Here are a small network's activations along a few directions, averaged over the inputs that share one value of a field.
Values that are neighbours, or in one group, have similar rows; names and order tell nothing.
In the rows, zero is written as 500.
Strong random noise was added to every row along 6 fixed directions; ignore it. To show where, here is one row again and again, with new noise each time:
[578 401 693 490 500 517 372 280 612 534 668 567 399 699 365 621]
[572 492 692 665 516 588 481 532 545 537 580 524 516 514 476 604]
[567 609 402 638 576 454 622 518 515 475 368 492 558 435 545 467]
[530 511 520 614 576 502 504 503 554 599 503 547 518 473 491 580]
[582 530 525 630 599 496 477 567 563 432 506 509 500 455 468 490]
[509 589 488 637 743 425 412 824 573 668 520 709 545 333 443 626]
[443 496 529 345 494 634 441 719 558 442 563 409 520 387 629 534]
[519 560 382 451 562 486 527 570 552 395 432 441 513 425 566 440]


Field P:
p11: [482 492 458 792 633 455 567 441 543 860 431 618 573 402 488 668]
p5: [527 613 475 318 506 313 507 700 486 459 496 643 524 610 394 515]
p10: [484 528 570 663 552 423 583 499 476 621 469 629 516 446 458 520]
p8: [480 309 766 500 391 669 394 364 563 469 715 366 482 582 434 525]
p1: [442 430 372 726 434 568 552 464 371 493 399 334 546 409 542 356]
p3: [392 485 317 192 516 533 462 595 506 222 488 360 483 464 481 339]
p12: [445 487 459 462 416 451 496 461 396 497 458 582 461 534 482 460]
p4: [443 494 523 488 394 585 569 239 414 551 506 387 461 555 563 528]
p2: [472 411 521 512 434 557 395 518 404 629 517 492 454 486 492 555]
p6: [363 591 549 382 365 579 610 498 354 586 442 533 538 529 675 540]
p7: [435 308 476 446 533 489 355 627 526 551 595 478 495 365 532 437]
p9: [566 399 698 467 443 638 312 763 556 415 742 464 475 461 464 526]
Each value of P is a pair of two hidden parts, and every pair occurs once (4 first parts, 3 second parts).
Changing only the second part turns p12 into p2. p6 has the same second part as p12; what does that change turn p6 into?
Answer: p4
Changing only the second part turns p9 into p5. p11 has the same second part as p9; what does that change turn p11 into?
Answer: p8

Field L:
l4: [508 623 497 457 391 344 655 560 380 491 388 589 561 716 431 428]
l12: [576 593 529 520 791 329 406 361 658 356 575 687 361 612 204 535]
l16: [425 137 497 534 510 813 342 441 651 700 662 141 507 355 615 621]
l10: [734 362 540 540 288 636 554  47 622 315 539 234 460 715 552 449]
l14: [277 386 476 481 205 824 538 392 366 585 474 146 490 346 731 535]
l2: [472 276 564 588 502 502 245 404 464 551 758 500 455 650 317 526]
l9: [537 539 481 642 552 671 725 282 503 567 341 315 571 472 572 549]
l15: [374 396 630 392 449 636 451 441 484 671 597 547 500 450 643 595]
l11: [397 319 784 875 362 788 467 347 354 795 508 455 462 426 570 673]
l6: [607 543 442 360 367 474 603 562 539 599 430 435 557 503 650 516]
l8: [422 349 485 654 280 738 499 229 391 575 604 261 471 542 517 499]
l3: [376 565 543 344 854 333 226 831 658 585 661 865 416 378 365 571]
l1: [414 501 143 286 619 159 552 602 522 696 400 752 551 500 407 475]
l13: [125 428 427 261 426 668 580 340 537 838 512 397 570 335 737 667]
l5: [588 625 549 527 376 443 764 857 415 575 382 545 695 346 701 521]
l7: [499 525 532 219 393 456 447 464 473 149 469 478 398 632 578 359]
The values of L form a ring.
Going along L from l12 by way of its neighbour l13, in what order are l4, l10, l2, l9, l8 met?
Answer: l8, l2, l4, l10, l9
Which values are neighbours of l15? Give them in the order they are listed.
Answer: l3, l7
Which values are neighbours of l5? Give them in the order they are listed.
Answer: l6, l1

Field F:
f16: [408 458 465 487 452 549 473 592 412 730 551 530 573 499 477 567]
f9: [497 190 490 704 694 582 342 478 730 702 680 411 491 292 444 510]
f3: [554 726 466 547 632 397 711 624 532 398 312 548 625 463 506 440]
f5: [408 506 449 263 520 611 436 426 578 414 601 351 408 485 527 540]
f13: [616 616 576 618 391 558 593 664 383 468 457 525 580 633 444 537]
f11: [535 610 449 674 674 473 604 597 571 262 387 432 566 396 446 401]
f2: [433 495 408 473 585 292 401 369 455 527 535 609 461 616 317 433]
f12: [654 523 514 490 526 406 517 579 615 505 561 580 495 522 454 482]
f8: [405 469 655 403 327 456 551 265 386 753 510 760 488 700 486 699]
f4: [471 369 853 920 368 698 536 467 405 439 639 347 519 458 470 463]
f15: [446 454 546 512 422 534 551 439 392 484 436 512 490 499 615 470]
f6: [576 561 580 364 658 344 288 583 549 491 571 802 365 589 380 568]
f10: [599 448 469 271 275 510 546 423 540 360 464 327 502 561 625 438]
f7: [570 846 410 489 550 441 573 741 420 186 342 500 554 411 586 406]
f1: [466 410 707 399 506 835 178 862 536 135 749 326 407 310 625 412]
f14: [507 398 454 320 416 466 421 481 518 705 510 513 437 568 480 626]
The values of F form a ring.
Going along F from f6 by way of its neighbour f15, in what order are f3, f11, f8, f10, f1 met?
Answer: f8, f10, f3, f11, f1
Which values are neighbours of f16? Give them in the order they are listed.
Answer: f13, f2
Fewest steps between f5 and f4?
Answer: 6

Field Z:
z11: [571 624 317 484 480 383 649 518 540 566 387 502 595 489 583 515]
z7: [505 386 296 558 534 488 648 350 561 469 360 308 537 393 573 318]
z10: [380 381 412 364 465 531 608 433 525 508 402 393 523 420 674 461]
z12: [397 492 427 148 580 615 359 869 565 459 561 421 501 374 578 553]
z8: [422 431 414 431 519 510 464 416 588 462 579 406 492 500 458 447]
z3: [605 570 502 682 511 471 486 480 411 429 456 546 498 603 411 454]
z2: [582 542 460 476 404 365 521 429 427 494 435 558 456 565 457 523]
z6: [416 480 373 396 611 545 363 633 570 388 474 453 462 371 528 483]
z1: [544 420 561 710 513 516 407 642 459 377 535 491 512 424 453 331]
z4: [547 609 645 748 599 485 502 495 465 394 531 556 497 481 419 448]
z5: [515 658 638 267 511 537 408 760 500 490 593 652 469 469 603 604]
z9: [381 443 462 427 407 531 538 363 433 588 526 432 462 523 481 507]
Each value of Z is a pair of two hidden parts, and every pair occurs once (4 first parts, 3 second parts).
Changing only the second part turns z1 into z7. z2 has the same second part as z1; what does that change turn z2 into?
Answer: z11
Changing only the second part turns z12 into z6. z8 has the same second part as z12; what does that change turn z8 into?
Answer: z4

Field V:
v10: [502 508 468 611 724 540 474 746 591 470 491 462 537 258 461 498]
v7: [591 526 341 320 395 434 617 330 538 367 357 430 519 641 570 455]
v3: [489 414 498 725 611 540 348 455 440 544 570 519 461 447 393 463]
v11: [490 441 469 699 422 480 532 429 386 547 446 459 489 506 458 445]
v2: [496 424 587 220 461 565 299 416 692 417 735 421 419 628 453 560]
v9: [603 356 559 724 490 500 561 345 552 797 559 538 518 548 460 614]
v5: [474 338 316 467 509 542 467 661 544 405 493 277 519 311 594 261]
v6: [357 389 285 627 421 547 658 492 399 628 358 309 601 311 651 397]
v8: [433 515 417 236 551 464 362 531 561 111 497 454 326 454 504 339]
v1: [455 474 547 615 672 524 441 476 576 462 557 485 460 422 502 484]
v4: [410 428 561 478 488 537 363 293 493 711 595 593 424 566 443 643]
The values of V form a ring.
Fewest steps between v11 and v8?
Answer: 3
Which values are neighbours of v5? Give them in the order they are listed.
Answer: v9, v6
Which values are neighbours of v10? Give them in the order they are listed.
Answer: v2, v1

Field E:
e3: [544 471 395 618 633 493 515 534 622 415 474 338 497 391 499 461]
e5: [612 402 669 601 479 536 438 670 534 460 628 580 494 491 442 523]
e10: [564 571 422 628 482 482 577 593 385 582 421 540 553 484 486 498]
e7: [540 511 452 533 381 524 703 467 483 583 378 394 643 552 593 466]
e9: [464 524 538 478 550 488 470 387 492 456 425 543 452 516 522 529]
e2: [652 617 484 508 596 360 596 424 582 339 419 590 478 552 415 422]
e1: [519 711 566 451 317 534 763 484 320 188 365 392 581 570 623 272]
e4: [499 380 526 569 334 606 463 396 445 541 541 333 481 448 590 445]
e6: [476 610 443 700 593 512 559 430 471 638 420 555 543 456 549 615]
e8: [319 296 674 722 270 880 560 472 388 484 575 141 577 356 666 500]
Each value of E is a pair of two hidden parts, and every pair occurs once (2 first parts, 5 second parts).
Changing only the second part turns e7 into e6. e5 has the same second part as e7; what does that change turn e5 into?
Answer: e9
Changing only the second part turns e1 into e2. e8 has the same second part as e1; what does that change turn e8 into?
Answer: e3

Field G:
g11: [336 577 565 296 417 533 598 640 378 620 481 651 595 557 567 597]
g19: [357 452 348 368 536 637 486 628 566 622 537 367 536 408 557 575]
g5: [423 598 203 526 555 409 635 234 557 520 389 446 555 447 517 411]
g6: [565 452 509 581 382 460 531 306 448 484 510 460 472 694 438 434]
g18: [632 696 495 487 511 352 550 755 383 464 423 724 540 513 466 546]
g4: [517 760 571 530 691 256 389 654 432 642 537 885 501 531 287 588]
g16: [474 509 251 421 616 401 609 499 524 701 424 465 594 417 526 552]
g7: [567 731 542 396 462 359 752 641 477 607 378 617 637 538 553 572]
g9: [549 715 564 522 481 385 538 597 404 283 457 614 416 532 476 454]
g13: [552 420 411 466 571 494 427 422 585 574 491 461 451 491 544 521]
g8: [518 480 332 686 735 536 306 808 614 410 447 423 505 207 505 429]
g12: [421 464 272 246 570 403 405 479 509 326 394 503 461 413 471 301]
g15: [570 544 538 508 407 579 620 568 544 453 418 405 556 411 692 446]
g17: [488 500 561 548 387 575 492 542 408 446 522 455 498 606 486 539]
g10: [503 441 288 634 537 437 550 626 478 397 390 347 525 252 604 266]
g2: [702 525 577 580 315 485 604  48 370 298 391 418 395 829 368 433]
g1: [558 570 597 443 618 432 512 631 575 210 496 559 500 560 371 404]
g3: [488 592 334 408 628 283 627 298 544 606 277 696 487 605 512 552]
g20: [502 366 392 521 431 372 487 182 525 598 552 550 451 620 416 423]
g14: [520 466 624 616 542 630 422 458 543 395 600 403 442 417 560 510]
Each value of G is a pair of two hidden parts, and every pair occurs once (5 first parts, 4 second parts).
Changing only the second part turns g15 into g20. g8 has the same second part as g15; what does that change turn g8 into?
Answer: g17
Changing only the second part turns g1 into g12. g7 has the same second part as g1; what does that change turn g7 into?
Answer: g10
Changing only the second part turns g6 into g18. g4 has the same second part as g6; what does that change turn g4 into?
Answer: g9
